These are the activations of a small neural network, seen along a few directions. Each row is one input.
Each table varies a few parts of the input and shows all the possible inputs, shuffled.
A made-up example of a description, with smaller parts first: one of 2 separate values, together with either a single point or one of 11 places along a line or (one of 5 places around a ring, together with one of 6 places along a line).
Shared parts are said once, and a part with two or three values counts as separate values.
In the rows, 128 means zero.

Other details of the inputs shift rows strongly along two fixed directions, in all tables alike. That doesn't count.

Rows:
x1: [ 86 144 111 122 128 121  56 148 135 138 124 122 126]
x2: [164 107 101 159 146 158  99 149 115 105 127 177 121]
x3: [171 102 126  95  95 116 183 146 121 156 115 129 134]
x4: [179 109  95 135  97 121 181 180 118 162 105 155 124]
x5: [131 130 133 161 144 184 135  99 156 126 139 150 144]
x6: [112 107 179 107 125 119 127 131 150 135 132 114 120]
x7: [137 128 114  79  99  74 174 136 119 159 136 104 112]
x8: [145 139  81 132 165 156  93 129  87  94 139 162 106]
x9: [189 180 106 159 160 157 110 110 135  88 142 168 140]
x10: [122 128 147 102 148 128  70 122 150 132 134 122 106]
x11: [104 125 129 124 139 116  60 134 157 124 116 134 116]
x12: [ 73 128 144 158 135 141  81 150 134 123 120 106 129]
x13: [116 128 144 130 108 158 100 100 195 139 150 123 145]
x14: [186 162 105 164 123 129 244 129  96 103 145 142 145]
x15: [172 124  99 120 162 156 115 125 101 134 111 155 123]
x16: [189 149  65 166 163 185 141  96 128 134 127 170 127]
x17: [ 94 179 153 146 147 121  92  97 146  90 164 108 152]
x18: [ 91 126 123 116  92  68 172 158 132 169 100  87 130]
x19: [162 121 103 173 186 182 133 125  62  92 142 154 111]
x20: [153 109 125 143 152 158 153 141 109 105 119 163 117]
x21: [119 110 149 119  85  96 195 129 101 151 111  95 130]
x22: [165 105 118 102  90 108 188 153 134 137 119 138 111]
x23: [ 81 112 175 125 105 110 104 162 172 153 106 108 135]
x24: [170 151 147 113  72  89 196 132 174 126 142 123 150]
x25: [162 121 104  94 104  95 184 145 132 148 102 133 103]
x26: [ 89 125 150 123 161 125  77 108 121 115 148 102 118]
x27: [ 83 133 153  99 119 115  44 109 123 134 134 110 130]
x28: [105 130 132 116 118 109  81 153 165 159 102 121 122]
x29: [163 108 101 183 175 175 127 147  93  95 116 191 122]
x30: [120 131  88 131 137 114 101 140 110 121 130 142 119]
x31: [146 153  79 115  94 113 200 107 143 165 136 118 137]
x32: [116 132 118  93 135 126  93 122 110 134 131 115 134]
x33: [175 113 115 155 183 196 129 134  76 106 120 178 135]
x34: [150 124 124 131 150 153  75 115 103 131 114 161 117]
x35: [ 84 132 153 118  71 100 204 107 177 162 134  70 143]
x36: [ 82 126 155 131 146 128  66 100 102 122 131 110 134]
x37: [ 65 128 150 118 145 121  71 112 135 104 137  97 120]
x38: [120 153 187 128 107 113 146 118 179 106 148 119 155]
x39: [ 73 121 132 135 135  95  98 130 133 119 125 104 125]
x40: [114 183 141 112 106  96 110 108 163 110 162 107 148]
x41: [110 113 116 166 143 135 134 139 108 102 122 128 122]
x42: [124 115 132 138 149 155 134 125  95 111 125 115 136]
x43: [ 84 126 147 120 163 140  68 106 111 113 132 100 139]
x44: [137  99 164  83  57  83 164 140 142 173 112 113 130]
x45: [167 145  63 159 133 141 235 106  99 151 132 140 135]
x46: [176 102 128 100  99 105 186 147 129 153 132 132 113]
x47: [102 105 187 114 110 121 117 123 136 142 115 123 136]
x48: [ 84 120 152 135 139 143  98 124 130  94 136 104 117]
Description of these inputs: one of 6 places around a ring, together with either one of 2 separate values or one of 6 places along a line.
Q: The inputs of x9 and x24 match in every part but the place on the ring of 6. If x11 is changed in the same way as x9 into x24, which row does it become?
A: x2
Q: The inputs of x17 and x40 match in every part but the place on the ring of 6. If x37 is changed in the same way as x17 into x40, which row does it become?
A: x8
Q: Which other rows agree with x14 in the place on the ring of 6? List them by row number.
A: x12, x19, x21, x35, x41, x42, x48
Q: Which other rows does x5 become when the choice among 2 separate values takes its other values? List them by row number.
A: x38
Q: Which other rows does x28 become when the place on the line of 6 takes its other values? List them by row number.
A: x10, x11, x15, x25, x34
Q: Which other rows does x47 become when the place on the line of 6 takes its other values? List them by row number.
A: x6, x20, x23, x29, x33

Rows:
x49: [ 67 123 150 132 154 147  32 125 146 123 126 122 111]
x50: [164 124  79 171 205 179  73 123  72 101 121 184 118]
x51: [170 150  88 175 196 195 112  97  65  65 160 183 122]
x52: [183 126  99 162 125 131 242 132  85 126 120 146 126]
x53: [ 73 108 142 136 155 161  30 122 136 120 134 125 113]
x54: [100 127 179  88  63  84 170 123 192 167 122  88 157]
x55: [ 99 143 136  95  82  76 161 132 185 154 133  77 136]
x56: [ 84 130 164 124 157 154  16 130 117 105 136 118 128]
x57: [100 128 158  93  92  79 187 122 167 141 133  68 129]
x58: [102 151 139  86  67  64 163 120 174 150 136  90 138]
x59: [ 86 152 150 164 139 145  46 114 164 106 146 120 139]
x60: [205 136  84 128 128 143 224 128 109 148 122 146 128]
x61: [204 142  92 122 116 129 215 113 100 144 132 159 128]
x62: [ 90 124 175 104  74  74 193 128 168 140 127  78 147]
x63: [159 122  96 172 204 185  75 138  49 100 141 182 128]
x64: [190 116  70 131 130 125 195 148  67 138  98 158 118]
x65: [193 120  77 130 128 131 194 151  57 135  98 157 121]
x66: [129 117 164  86  81  75 132 154 168 141 123 107 113]
x67: [ 97 136 178 145 133 152  57  99 172 124 144 119 142]
x68: [ 97 110 165 123 149 153  38 137 163 101 133 142 121]
x69: [182 118  72 139 149 120 198 148  77 147  94 163 111]
x70: [ 73  98 139 134 145 163  20 120 136 116 141 119 122]
x71: [ 98 143 148 108  70  78 172 140 177 153 125  94 151]
Q: What do these inputs look like to the network?
A: either one of 2 separate values or one of 9 places along a line or (one of 3 separate values, together with one of 4 places along a line)

Rows:
x72: [ 86 123 167 130 136 140  64 119 152 117 135 114 132]
x73: [125 106 139  79  70  57 218 151 129 173 103  90 121]
x74: [ 85 130 168 138 136 141  72 115 161 111 142 112 136]
x75: [183 130  77 175 171 176 169 132  65 105 127 174 125]
x76: [189 144  64 174 162 165 179 129  79 113 127 174 125]
x77: [ 91 122 160 123 132 139  54 124 157 122 130 122 129]
x78: [138 121 136 101  62  71 234 144 160 168 112 102 132]
x79: [ 79 123 151 117 140 126  54 120 135 120 135 110 124]
x80: [ 87 125 146 111 140 125  41 128 140 122 130 115 118]
x81: [ 85 127 167 134 135 140  69 117 157 115 139 113 135]
x82: [ 83 137 147 128 137 134  58 116 153 121 138 111 131]
x83: [194 111  82 158 177 174 134 145  56 110 115 187 111]
x84: [195 160  80 165 164 171 162 107  93 102 145 174 136]
x85: [ 77 132 152 128 139 132  63 113 144 116 138 106 132]
x86: [137 121 127  89  60  61 226 149 154 181 108  98 129]
x87: [ 93 152 170 130 136 140  76  98 160  99 160 108 145]
x88: [ 92 158 164 129 137 134  73  94 159 102 160 108 147]
x89: [ 88 137 152 131 135 138  62 116 167 122 140 117 135]
x90: [195 130  75 177 167 183 158 134  81 108 126 190 125]
x91: [141 101 138  72  60  54 209 161 142 179  95 104 120]
x92: [183 139  69 175 165 165 178 128  70 106 129 170 127]
x93: [ 78 126 162 128 141 138  66 117 145 115 136 106 132]
x94: [191 133  60 163 165 166 159 138  65 118 121 179 116]
x95: [ 81 118 150 110 141 122  49 124 131 121 132 111 119]
x96: [182 134  78 178 170 175 174 130  70 101 129 173 127]
x97: [105 154 161 123 132 142  72  93 182 112 158 116 143]
x98: [138 128 127  98  61  63 237 143 161 174 113  98 133]
x99: [ 93 118 160 118 134 136  49 128 153 123 127 123 126]
x100: [ 82 141 148 132 136 135  64 113 157 119 140 109 133]
x101: [128 115 125  85  64  54 230 146 130 175 106  89 125]
x102: [ 89 114 166 119 138 134  54 126 143 122 129 116 126]
x103: [202 149  88 172 171 194 145 109 100  90 149 188 134]
x104: [137 116 126  83  60  59 219 152 151 181 105  97 127]
x105: [134 106 143  87  64  64 222 150 140 175 104  95 126]
x106: [185 135  66 173 166 167 175 129  64 109 126 172 125]
x107: [134 116 121  77  61  49 222 153 136 181 103  93 120]
x108: [ 95 121 149 109 135 126  42 133 150 127 127 121 122]
x109: [ 93 125 149 115 133 129  49 128 155 127 130 119 127]
x110: [184 115  79 154 180 169 138 142  50 109 117 181 110]
x111: [184 122  76 166 174 175 156 136  56 109 122 177 119]
x112: [101 146 173 129 130 143  77  99 171 102 159 111 142]
x113: [135 113 137  91  60  68 221 149 154 174 106 101 130]
Q: What do these inputs look like to the network?
A: one of 6 places around a ring, together with either a single point or one of 6 places along a line
Q: The inputs of x92 and x76 match in every part but the place on the ring of 6. If x88 is changed in the same way as x92 into x76, which row does it become?
A: x84
Q: Which other rows does x107 become when the place on the ring of 6 takes its other values? List them by row number.
A: x73, x79, x99, x102, x109
Q: A walk changes only the place on the line of 6. It starts at x78 and steps to x90. List the rest of the walk in order.
A: x113, x77, x99, x91

Rows:
x114: [191 127 109 157 158 184 125 128 104 110 134 181 129]
x115: [131 138 125 139 166 164  35 122 128 106 136 158 122]
x116: [114 137 155  79  75  75 142 130 183 156 123  98 138]
x117: [169 157 100 150 160 176 101 107 130 112 145 167 133]
x118: [157 127 125 154 123 142 185 128 135 124 129 144 136]
x119: [186 155  68 132 105 105 241 131 113 145 127 139 130]
x120: [174 141  72 168 172 167 158 113  61  94 139 166 127]
x121: [ 26 108 192 110 132 115  27 124 155 124 123  77 129]
x122: [138 112 152 114  76  88 215 144 146 151 116 109 139]
x123: [142 135 106  97 107  82 174 138 126 150 121 116 117]
x124: [149 130  91 152 179 175  47 140  95 115 118 181 114]
x125: [109  98 180  90  74  67 191 155 158 165 108  85 128]
x126: [102 143 157 140 122 127 146 108 142 123 139 109 142]
x127: [154 108 105 153 179 196  49 134 100 108 117 184 111]
x128: [ 68 123 147  75 103  73  83 130 160 157 126  88 118]
x129: [ 24 121 208 106 116 106  50 123 177 116 133  63 132]
x130: [190  93  80 153 149 156 190 156  62 128 101 174 113]
x131: [137 125 128 132 114 110 203 134 111 131 124 120 139]
x132: [ 66 162 148 167 176 180  16  86 143  79 168 116 143]
x133: [142 150  98 138 144 140 110 115 118 112 144 142 127]
x134: [123 113 105 107 104  86 185 140  93 160 111  99 120]
x135: [161 126 137 113  88 112 197 129 164 154 128 126 138]
x136: [100 114 169 117 116 129  65 132 170 126 133 122 122]
x137: [120 132 117 130 136 118 137 125 100 126 130 109 122]
Q: The inputs of x118 and x117 match in every part but one. If x125 is changed in the same way as x118 into x117, which row does it become?
A: x115
Q: What do these inputs look like to the network?
A: one of 4 places along a line, together with one of 6 places around a ring
Q: A walk changes only the place on the line of 4. It starts at x132 and steps to x120. List the rest of the walk in order.
A: x137, x134

Rows:
x138: [172 133 125 121  84 103 208 131 148 156 128 132 134]
x139: [170 125  94 112 123 125 146 142 126 142 121 150 120]
x140: [101 130 155 103 102 102  90 125 184 142 126 111 133]
x141: [121 126 109 122 133 103 144 133  88 128 123 116 111]
x142: [ 41 140 186 118 133 125  49 102 169 117 145  74 134]
x143: [156 135  77 160 163 161 151 124  60 111 128 152 121]
x144: [118 142 123 143 118 121 168 125 119 124 134 114 144]
x145: [161  91 100 161 177 174 133 149  44 108 108 172 118]
x146: [130 124 109 108 109  84 202 139 103 157 111 107 123]
x147: [ 79 143 205 110 111 133  54  94 218 113 159  96 150]
x148: [150 126 110 100 104  99 132 148 133 155 115 134 117]
x149: [149  95 117 173 195 210  29 145 104  95 118 192 109]
x150: [137 127 138  89  70  79 192 132 173 166 118 110 135]
x151: [107 155 145 170 171 173  94 104 124  77 156 132 143]
Q: What do these inputs look like to the network?
A: one of 2 separate values, together with either a single point or one of 6 places along a line
Q: The inputs of x150 and x142 match in every part but the choice among 2 separate values. If x140 is changed in the same way as x150 into x142, which row does it become?
A: x143
Q: Which other rows does x138 become when the choice among 2 separate values takes its other values? List them by row number.
A: x144
Q: Which other rows does x151 become when the choice among 2 separate values takes its other values? List them by row number.
A: x147

Rows:
x152: [171 123  92 134 126 131 175 140 102 141 114 149 120]
x153: [155 114  93 161 167 166 123 145  69 110 117 168 115]
x154: [131 123 118 119 110 102 181 131 108 140 123 113 128]
x155: [118 105 130 110 112  98 176 145 107 145 111 107 117]
x156: [ 91 137 148 130 148 148  41 113 157 116 142 124 135]
x157: [132 133 118 117 109  99 185 126 118 138 126 109 131]
x158: [179 116  93 149 163 165 117 141  86 119 121 178 118]
x159: [161 132  88 161 162 161 130 133  80 108 128 163 123]
x160: [172 138  91 132 125 126 183 129 117 140 125 143 126]
x161: [122 139 126 108  98  87 189 122 131 144 128 102 135]
x162: [ 91 111 151 133 156 153  37 130 135 118 123 131 121]
x163: [181 135  89 147 156 163 121 131 100 115 131 172 123]
x164: [158 122  90 161 165 164 126 139  75 110 121 163 121]
x165: [101 121 162  83  81  84 121 138 170 159 121 100 127]
x166: [ 96 120 145 134 156 156  34 124 136 114 128 132 128]
x167: [147 133 147 116  90 108 181 126 172 137 133 119 136]
x168: [108 141 162 133 116 141 111 107 175 118 146 118 146]
x169: [ 93 140 145 122 126 119  94 120 149 125 136 105 130]
x170: [114 135 148  99 101 102 112 123 172 140 133 111 129]
x171: [152 116  97 140 139 131 178 138  79 128 120 139 116]
x172: [ 93 143 147 112 107  97 123 120 161 137 138  95 134]
x173: [102 110 156 123 153 149  30 131 137 115 122 139 117]
x174: [ 83 150 181 145 137 147  81  91 164 102 157 102 149]
x175: [124 136 157 105  68  75 224 128 172 155 127  89 147]
Q: The inputs of x160 and x161 match in every part but one. If x156 is changed in the same way as x160 into x161, which row does it become?
A: x157
Q: What do these inputs look like to the network?
A: one of 4 places along a line, together with either a single point or one of 5 places along a line
Q: A walk changes only the place on the line of 5. It starts at x173 and steps to x158. List the rest of the walk in order.
A: x165, x163, x170
